array([[24, 65,  8, 25, 31, 64],
       [53, 24, 84, 56, 41, 59]]) -> 64

array([[ 321, -640,  126,   42],
       [ 885, -721,  534,  428]]) -> 42

array([[3, 3, 3, 1, 3],
       [5, 8, 6, 2, 5]]) -> 3

array([[8174, 7768, 5549, 5354, 5785, 9806],
       [3124, 6815, 6676, 4484, 4652, 7928]]) -> 9806

array([[871, 959, 899, 230, 722, 467, 562],
       [781, 969, 642,  21, 758, 560, 961]]) -> 562

array([[ 30,  -1,  17, -41, -38],
       [-14,  10, -19,   2,  -9]]) -> -38

array([[  2, 848, 719, 458, 403],
       [293, 349, 728, 892, 421]]) -> 403

array([[360, 192, 396, 679, 606],
       [591, 826, 549, 816, 605]]) -> 606

array([[ 78, 107, 112, 225, 103, 114, 118],
       [116,  64, 109, 135, 111, 130, 123]]) -> 118
---
-45.9	-15.1	-28.3	-0.8	-27.9	-19.7	-45.5
-2.2	-11.4	19.4	-7.2	7.9	73.4	-19.3
-22.1	4.7	-43.6	8.9	13.4	-58.6	17.3
>> -43.6

-40.7	0.0	52.7	-64.0	61.4 >> 52.7

-33.3	-6.1	29.2	-24.1	-56.4	-47.1
24.0	-44.7	-34.1	-28.8	-22.3	31.2
>> -34.1

41.2	-16.7	-36.6	29.5	-63.0	-28.9
8.5	69.5	27.5	9.4	-33.1	-28.0
>> 27.5

-18.5	-0.4	66.0	-5.4
5.7	7.6	-33.0	-6.0
-2.6	-4.2	-16.3	-5.5
>> -16.3

10.6	34.2	5.1	31.8	-71.7 >> 5.1

-57.4	33.0	30.6	-50.3	43.7	0.0	-24.1 >> 30.6
---
(-56.8, 7.9, -22.2, -21.5, -49.1) Out: -22.2
(25.0, -10.4, 6.1, -55.3, 15.7, 27.6) Out: -55.3
(43.4, 59.3, 40.1, -12.6, 57.4, 20.8) Out: -12.6
(-9.4, -19.9, 30.8, 69.0) Out: -19.9
(-48.6, 24.8, 18.1, -17.0, -57.4) Out: 18.1
(-20.3, 23.5, -72.5, 45.5) Out: 23.5
---
  0    3  -19  -40   -4  -23   -7    3   18
  2    3   -8   -9   -4   11    4  -19  -26
 11  -11  -16  -23  -22  -24   -9   15    1
  0   12   19   23   11   28   19  -22  -14
 -6    2  -42  -46  -40  -12   10    4   17
 -8    3    2  -13   22  -16  -22   -2    6
-11    4   26   -3   46  -20  -13   -4   35
-20  -21    2  -16   -3   -4  -16  -26  -38
-> -11

509  557  369  675  260  319  437  295
721  398  687  367   78  335  673  258
773  569  627  843  626  143  864  295
110  691  640  906  382  931  679  154
423  493  924   89  405  123  257  647
933  456   53  271  282  241  178  130
646  735  478  639   75  278  143  480
740  555  403   67  876  571  849  709
797   67  892  626  768  286  500   75
-> 740

4074  6741  2465  7183  4828  6043  6684  5123  4160  3984  6454  4879  5272  4836  6991
8249  5471  5824  6080  6766  4426  6752  6276  5761  5302  5416  4730  6020  6440  3787
4303  7525  4079  4388  6818  5451  4807  6645  3772  5331  5325  5537  5575  4838  5391
3255  1944  5686  5534  3937  3645  1586  3501  6781  5776  5703  4294  5185  5841  3793
3779  5742  6179  3474  6925  5055  3781  5166  5098  5057  4558  5655  5639  4556  4733
7910  4336  4829  5819  3572  4068  4090  7606  5334  7931  5705  4786  5003  7335  3592
5879  3889  8072  3947  5162  5240  3668  5153  7134  8944  5698  6248  4081  5675  4024
6425  3379  6179  6852  4562  5203  7299  3186  6610  2680  4825  4549  5893  5368  5728
5776  3340  7441  4299  3388  5863  5215  4194  6389  5377  4004  5937  4793  5005  5882
3551  6672  6388  2951  7487  5690  4053  5481  4901  6025  4825  6325  5214  4219  5123
2594  4539  6575  3949  4784  6187  3894  3457  5928  5752  5025  6247  4461  4009  6273
3391  5125  7846  4585  5796  7322  5731  2793  7277  7750  6586  7109  3391  3785  6598
-> 2594

-28  -12  -29  -34    6  -27   32  -13   -1  -27   -8
  1  -32    3  -32  -31  -20  -11    4  -21  -27   -8
-23  -11  -38  -36    7  -28   32  -13   -5  -28   -9
-17   -8  -37    1  -48  -16   -6   -7   -2  -32  -34
  0  -23    0  -13  -31  -36   -8    7  -11  -41  -19
-32   -2  -16  -17  -46  -16   -3   -8  -10  -27  -44
-> 0

4319  6827  3178  6534  6034  3752  6399
6820  6297  7063  7468  6292  7204  6063
9270  4394  9836  4185  5036  7659  4554
6618  7216  6967  7680  7471  7887  7329
6685  7287  7409  8085  7554  8211  7389
9035  3912  8875  3965  4108  6722  3883
6881  4377  7330  4500  4138  5737  4121
5481  8326  5610  7764  8595  6893  8687
-> 6881
---
Input: [7, 3, 1, 7, 2, 1, 1]
Output: 7
Input: [-354, -396, -820, -557, -448, 680, -524]
Output: -354
Input: [-760, 196, -78, -162, 689, 606]
Output: -760
Input: [3245, 3646, 8409, 6291, 7438, 6297, 5758]
Output: 3245
Input: [-482, 503, -559, 648, 686]
Output: -482
Input: [-273, 223, 755, 786, 284, -506]
Output: -273
Input: [299, 175, 57, 742, 232, 766]
Output: 299
---
((-56.2, 3.5, 38.0, 50.5, -12.7), (7.4, 13.3, -49.2, 67.6, -12.6), (-68.6, -3.8, 34.0, 38.8, 6.5)) >> -12.6
((-52.8, 17.9, -0.1, -32.4), (-20.9, 46.3, 28.8, -36.8)) >> -32.4
((-51.1, -46.9, 38.5, 34.7, -49.7), (-34.6, 47.2, 0.5, 26.0, -5.2), (-54.1, 21.5, 36.4, 35.1, -51.8)) >> -5.2
((-1.7, -2.2, 34.2, -56.1), (-6.8, 26.3, 15.8, -35.8)) >> -56.1
((13.8, -13.3, 27.5, -8.6), (-50.8, 7.3, -59.3, -27.2)) >> -8.6
((-62.0, 9.6, 16.2, -34.6, 7.3), (-64.9, 47.1, 59.6, -60.8, -52.6)) >> 7.3
---
[[-6, 21, 3, 17, -5, -25, -15], [-8, 22, -30, -19, -13, -14, -16], [27, 5, -14, 9, -32, 2, -4]] result: 22
[[0, 3, 5, 2, 3, 1], [7, 2, 3, 2, 2, 2], [1, 3, 7, 2, 0, 3]] result: 2
[[2, 4, 5, 5], [0, 2, 8, 5], [2, 3, 6, 4]] result: 2
[[4, 3, 8, 1, 7, 5, 4], [1, 6, 0, 4, 3, 6, 5], [1, 5, 0, 1, 3, 9, 5]] result: 6
[[8215, 3314, 7886, 7799, 3152], [6681, 2993, 8478, 8297, 4424], [8438, 6058, 8086, 3506, 8859]] result: 2993
[[78, 11, 29, 27, 33, 33], [22, 31, 70, 65, 76, 73], [32, 92, 15, 22, 7, 9]] result: 31
[[200, 919, 866, 75], [682, 267, 72, 699], [285, 693, 651, 655]] result: 267
[[-26, 6, 13, -27, -11, -15, -11], [49, -12, -18, 7, -24, 3, -14], [33, -8, 0, -4, -25, -24, -31]] result: -12
[[5, 6, 6, 6, 5, 7, 5], [5, 7, 5, 3, 4, 5, 3], [5, 7, 0, 5, 6, 2, 6]] result: 7
---
7836	7204	5394	6947	2658 result: 2658, 7836

603	841	694	62	604	664
650	327	946	442	447	880
result: 664, 650

15	-765	788	-51	0 result: 0, 15

2	1	3	3
2	7	4	4
2	3	7	4
result: 3, 2

775	548	936	-193	-670	827 result: 827, 775

524	548	532	506	553
144	688	352	843	414
result: 553, 144

84	71	23	46	72 result: 72, 84

1	4	2	7	3	2 result: 2, 1

76	181	23	171	160
187	76	231	237	148
64	52	224	253	174
result: 160, 64

1999	5497	7811	6374 result: 6374, 1999
---
[[-560 -493 -224 -505 -545]
 [-520 -154 -749  636  802]] ==> -224

[[-192 -134  580 -542]
 [-281 -205  690 -767]
 [   7 -233  161 -202]] ==> -205

[[-31 -29   1 -31 -40]
 [-42 -31   5  -8 -24]
 [ 28 -30 -10 -24 -13]] ==> 5

[[ 85  99  59  59  16 195]
 [126  48   0 134  67  32]
 [ 10 121 103  74 164  47]] ==> 134

[[ 298  -27  124 -126  164   97]
 [-525 -306 -279  603  259 -133]
 [ 177  283  -38 -713  448   -2]] ==> 603

[[56 34 32 97 70 29]
 [26 63 80 45 10 79]] ==> 97
---
[[ -5.6  33.7  55.7  -2.4  17.1]
 [-16.6  14.5  11.9  45.6 -12.6]] --> 33.7

[ 19.5  60.5 -67.0  27.5  -0.2  50.9] --> 60.5

[ 14.0  33.0 -21.1   0.4  15.0 -53.5   7.6] --> 33.0

[-26.0  59.4 -51.3 -70.5  42.4] --> 59.4

[[-23.4  70.3  -0.2 -16.3]
 [ 26.7 -14.1  20.8  64.8]
 [ 19.2 -28.5 -55.9  17.5]] --> 70.3

[[ 38.7   8.2 -43.1  55.8 -46.4  71.4]
 [  2.9   5.6  39.5 -10.6  67.9 -38.5]
 [  5.4  23.5  28.2   8.4  44.3 -27.5]] --> 8.2

[[-19.2 -21.8   2.1 -20.9  -8.5  18.6   7.6]
 [ 32.4  31.6   2.8  30.3  28.2 -52.3 -26.6]] --> -21.8

[  1.7  26.9  56.4 -16.9  21.0] --> 26.9

[ 50.7 -61.5 -54.9  -4.9  -9.5  57.5 -64.2] --> -61.5

[ 67.9  57.1  33.6 -54.2  72.0   2.0   3.8] --> 57.1
